Each row below holds a small network's activations on one input, seen along a few directions.
Each table varies a few parts of the input and shows all the possible inputs, shuffled.
A made-up example of a description, with smaller parts first: one of 6 places along a line, together with either a single point or (one of 2 separate values, together with one of 5 places around a ring) or one of 11 places around a ring.
Shared parts are said once, and a part with two or three values counts as separate values.
(in the rows, 128 means zero)

Other details of the inputs shift rows strongly along two fixed directions, in all tables alike. That doesn't count.

Table:
r1: [109 129 205 124 155 162 101  85 148 122 116 129 114 143 106 121]
r2: [180 120  49 114 140  93 112 194 139  76 129 175 154  89 100 130]
r3: [ 77 122 211 133 118 148 129  92 107 136 149  81 126 175 136 137]
r4: [115 150 176 139 130 164 136 102 144 154 101 134 120 127 124 114]
r5: [ 77 133 179 131 105 142 163  82  91 173 149  63 118 179 164 140]
r6: [135 109  68 119 124  69 140 169 107 101 157 123 144 129 126 152]
r7: [128 115 121 125 143 119 108 135 140 102 134 139 131 132 114 128]
r8: [ 90 115 202 143 110 136 135  71  97 168 156  60 111 149 168 125]
r9: [ 96 141 203 124 133 174 135  76 140 164 107 120 113 137 128 117]
r10: [122 134 210 120 166 166 104  85 169 121 102 149 114 116  90 121]
r11: [178 154  90 133 145 141 116 155 168 116  86 192 128  79 105 108]
r12: [170 138 106 121 177 117  96 139 154  85 112 173 127 107  98 124]
r13: [175 145 104 123 144 147 122 147 152 125  98 173 132  97 115 114]
r14: [136 108 126 143 105 118 123 138 112 140 149 107 133 112 156 117]
r15: [ 69 147 215 146 114 169 150  53 111 175 134  70 103 176 158 133]
r16: [102  99  61 127  72  92 167 163  82 148 169  83 144 159 169 147]
r17: [117 128 116 129 104 125 152 143 111 149 133 119 138 137 145 130]
r18: [ 70 126 239 137 127 159 136  77 123 146 141  84 120 169 130 138]
r19: [102  68  61 141  55  63 149 167  67 147 197  58 145 143 188 140]
r20: [157 140 101 130 127 144 127 148 137 130 116 150 129 113 129 122]
r21: [180 132  24 133 116 105 129 194 137 109 119 174 143  91 127 125]
r22: [160 148 189 124 184 172  83 107 173 101  88 180 119 106  84 110]
r23: [157 157 156 122 168 172 107 105 185 132  66 190 113  80  91  99]
r24: [ 87  89  67 130  83  52 158 167  56 117 199  60 147 187 165 167]
r25: [150 109  56 130 125  85 119 188 120  88 151 142 151 127 127 137]
r26: [174 143  75 126 147 133 114 153 171 113  85 192 126  75 103 109]
r27: [ 93 127 221 123 143 163 110  75 138 131 124 111 114 151 112 126]
r28: [149 137 168 112 170 157  94 108 171 100  99 169 123  96  81 114]
r29: [ 71 134 218 136 112 183 142  63 120 176 131  78 106 169 151 127]
r30: [166 136  24 128 121  84 138 178 128 113 121 158 136  99 130 130]
r31: [ 89  96  44 139  55  79 172 170  75 146 180  72 143 164 179 152]
r32: [136 149 206 118 179 161  98  80 152 113 101 146 111 123  94 121]
r33: [146 111  52 113 125  69 133 176 105  91 157 128 148 121 121 148]
r34: [ 87 114  91 130  81  87 176 140  72 158 169  70 138 171 173 152]
r35: [148 146  95 126 137 117 135 136 137 132 106 152 126 108 121 122]
r36: [210 160  75 116 173 142 102 147 170 108  81 203 121  71  98 112]
Description of these inputs: one of 3 separate values, together with either a single point or one of 5 places along a line or one of 6 places around a ring.
Changing only the choice among 3 separate values turns r29 into r20. The same change can be made to r23. Which row results?
> r4
Change only the choice among 3 separate values in r14. List by row number the other rows that result.
> r8, r19

Table:
r37: [174 156 120 122 165 141 114 125 161 119  86 179 120  83 100 113]
r38: [ 97 129 162 137 115 152 133 115 131 137 132 111 126 153 132 129]
r39: [107 136 146 125 123 137 145 107 117 149 128 109 122 150 138 133]
r40: [111 102  47 132  78  70 164 186  85 130 169  99 155 147 157 147]
r41: [161 144 126 121 156 153 105 140 177 109  87 191 128  83  89 109]
r42: [137 129 124 121 131 145 121 138 149 122 113 154 132 115 112 121]
r43: [114 129 153 129 116 140 139 116 114 145 135 106 128 140 140 129]
r44: [152 132 131 122 148 142 107 113 150 126 109 152 117 101 117 112]
r45: [116 142 140 134 123 133 141 111 114 142 131 110 120 147 142 133]
r46: [114 138 153 126 125 139 143 101 116 149 128 106 120 142 140 131]
r47: [101 138 151 131 124 132 148 105 119 149 125 110 122 147 136 133]
r48: [139 145 128 127 148 148 119 121 155 121 102 157 120 121 111 124]
r49: [114 136 161 138 120 145 135 112 119 141 132 109 125 145 141 128]
r50: [101 129 144 125 120 141 141 110 125 142 127 113 122 148 132 134]
r51: [174 143 103 123 149 130 114 150 155 112  99 178 133  81 105 113]
r52: [163  96  16 122 100  73 125 202 110 107 151 140 151 103 140 132]
r53: [144 123 127 136 132 137 108 132 141 121 122 142 125 114 126 116]
r54: [143 125 157 118 177 123  89 125 145  75 129 149 129 130  88 134]
r55: [113 124 141 138 123 132 125 108 122 138 137 107 118 141 144 126]
r56: [120  97  57 133  78  71 155 180  86 130 171  96 150 136 161 144]
r57: [141 127 121 129 138 126 117 121 143 126 116 142 121 104 122 117]
r58: [169 127 109 126 147 130 100 143 161 111 103 174 129  79 106 109]
r59: [110 132 146 136 119 139 137 125 119 139 132 116 130 151 139 129]
r60: [114 105 152 111 146 104 109 127 116  89 156 113 137 150 109 147]
r61: [109 107 156 118 146 100 113 125 119  92 153 111 137 148 107 145]
r62: [155 139 144 133 145 149 110 125 148 124 111 151 123 108 120 115]
r63: [126 132 131 135 125 128 134 118 118 138 135 115 122 136 144 130]
r64: [ 94 131 148 130 115 135 144 110 125 144 128 112 121 147 130 134]
r65: [111 131 156 133 123 131 139 102 120 149 133 104 120 134 141 130]
r66: [115 122 164 132 117 143 133 110 118 147 137 105 126 137 141 127]
r67: [171 112  11 118 112  71 137 194 109 111 148 142 147 101 140 137]
r68: [109 141 143 133 127 136 141 110 120 143 126 113 121 154 139 133]
r69: [105 128 157 129 116 142 141 115 118 147 133 109 130 149 137 129]
What is each input in this table made of?
> one of 3 separate values, together with either a single point or (one of 2 separate values, together with one of 5 places along a line)
Changing only the choice among 3 separate values turns r39 into r47. The same change can be made to r52. Which row results?
> r58
Change only the choice among 3 separate values in r54. List by row number the other rows that result.
> r60, r61
Change only the choice among 2 separate values in r57. List by row number the other rows that result.
> r58
Start at r48 and move only the place on the line of 5, one step at a time. The first step leads to r68. Which rows follow, in order?
> r45, r63, r55

Table:
r70: [237 132  66 121 175 132  65 175 184  81  90 223 129  41  91  98]
r71: [116 157 189 134 130 167 144  74 126 174 108 109 109 141 148 117]
r72: [ 97 101  20 125  58  72 179 187  81 150 164  94 145 153 165 153]
r73: [242 139  67 108 188 116  76 165 176  82  87 222 130  30  83 102]
r74: [104 125 201 132 144 142 113  70 135 143 123 108 108 129 126 118]
r75: [100 158 182 136 130 163 149  70 136 168 105 114 102 133 137 125]
r76: [ 93 117 204 120 135 155 115  82 142 138 124 113 117 130 117 117]
r77: [ 93 114 219 141 121 163 116  93 137 145 130 106 122 137 129 116]
r78: [102 151 190 143 117 183 143  96 145 163 104 123 122 133 130 114]
r79: [115 100  39 133  84  68 147 193  68 102 192  87 154 172 162 160]
r80: [126 107  18 144  65  84 167 190  79 147 167  93 149 153 186 140]
r81: [ 94 143 201 127 158 143 127  74 132 127 123 108 113 160 112 136]
r82: [ 93  90  50 132  71  61 158 200  74 105 189  89 165 178 154 163]
r83: [229 154  69 106 200 117  89 168 169  67  84 219 134  64  72 121]
r84: [ 80 132 205 117 144 155 131  82 137 127 128 111 121 167 107 140]
What is each input in this table made of?
> one of 3 separate values, together with one of 5 places around a ring
Changing only the choice among 3 separate values turns r76 into r84. The same change can be made to r73. Which row results?
> r83
Change only the choice among 3 separate values in r75. List by row number the other rows that result.
> r74, r81

Table:
r85: [160 136  74 126 134 113 128 148 132 125 116 151 131 100 130 120]
r86: [159 141  73 122 131 119 138 161 133 125 112 159 138 106 126 122]
r87: [145 150 207 109 191 179  96  85 170 117  85 170 114 119  83 116]
r88: [123 164 228 134 162 206 121  68 174 154  79 153 105 122 107 109]
r89: [149 132 115 127 124 127 123 134 127 135 120 138 130 106 132 116]
r90: [ 85 128 145 132  91 130 159 115  95 162 142  84 131 166 157 133]
r91: [158 152 192 132 162 186  99  92 176 139  81 169 109  88 103 102]
r92: [125 169 225 131 165 201 124  67 168 156  81 150 106 124 111 107]
r93: [ 84 112 176 144 103 125 136 110  87 135 173  63 130 180 160 145]
r94: [ 78 100 138 131  98 118 136 123 107 131 163  85 133 165 146 138]
r95: [153 124  76 130 120 116 125 153 137 126 121 146 128 104 129 125]
r96: [149 123  90 117 136  99 123 150 130  95 136 139 135 107 108 138]
r97: [140 122 131 120 133 117 123 136 126 106 138 129 135 112 114 135]
r98: [143 107 121 114 138 107 117 139 115 111 146 124 135 129 126 136]
r99: [ 62 119 170 128 102 120 155  99  95 137 165  65 126 178 141 156]
r100: [158 122  83 128 115 114 124 161 125 128 127 143 133 100 134 121]
r101: [ 84 101 162 138 108  98 137 122  92 131 168  77 136 164 148 142]
r102: [ 69  91 178 137  91 126 135 109  96 144 176  62 134 168 160 135]
r103: [139 125  92 135 120 119 136 143 131 133 129 134 128 116 136 129]
r104: [ 85 123 161 140  96 129 155 105  89 167 156  70 127 159 169 133]
r105: [158 138  68 126 134 114 135 153 139 123 116 157 131 107 128 126]
r106: [149 131  87 129 138 112 114 154 129  95 133 145 133 131 119 136]
r107: [ 66 106 176 141 110 103 140 102  94 137 165  67 126 178 148 143]
r108: [ 75  94 149 135  96 117 134 116 102 136 170  72 132 164 152 136]
r109: [142 130 108 130 123 129 122 132 132 133 117 137 122 110 129 119]
r110: [157 133  72 123 119 120 131 167 134 124 112 159 136 106 123 122]
r111: [161 130  84 129 128 114 131 156 130 128 127 146 136 101 136 123]
r112: [ 91 120 124 138  92 125 152 122 108 152 143  92 124 156 154 139]
r113: [149 135  74 122 122 113 130 148 127 125 116 148 131 111 129 122]
r114: [152 130  76 126 118 123 134 165 138 125 115 156 136 110 124 126]
r115: [136 130  90 132 120 122 140 143 133 133 125 138 128 122 134 132]
r116: [139 143 201 120 172 187  91  96 181 117  86 174 120 107  86 103]
r117: [146 130 118 133 143 124 108 134 131 102 133 135 127 129 121 130]
r118: [121 170 227 130 168 199 118  52 166 156  80 146  98 122 113 106]
r119: [170 126  74 131 128 116 125 166 140 121 123 158 135  92 128 123]
r120: [102 122 122 134  97 116 147 117  98 153 145  89 127 148 156 130]
r121: [149 131  90 127 133 116 120 165 125  97 133 146 143 134 118 136]
r122: [144 133  93 131 128 118 136 138 128 133 127 134 128 115 137 125]
r123: [119 164 229 131 159 203 110  56 168 154  77 146  95 120 108 105]
r124: [144 124  92 122 144  96 119 168 134  96 123 160 145 119 104 131]
r125: [149 130  87 113 135 108 130 164 134  95 126 154 144 111 100 140]
r126: [ 73 111 151 135 112  98 142 118  99 129 159  84 131 174 141 147]
r127: [154 113  90 110 148  98 113 146 126 101 136 140 132 120 116 136]
r128: [138 121 111 109 150 111 117 133 129 108 131 138 128 134 113 138]
Changing only one part turns r112 into r95. The same change can be made to r128. Which row results?
> r127
What is each input in this table made of?
> one of 4 places along a line, together with either one of 5 separate values or one of 6 places around a ring
Change only the place on the line of 4 in r100. List by row number the other rows that result.
> r109, r110, r123
Change only the place on the line of 4 in r90. List by row number the other rows that result.
> r89, r113, r120
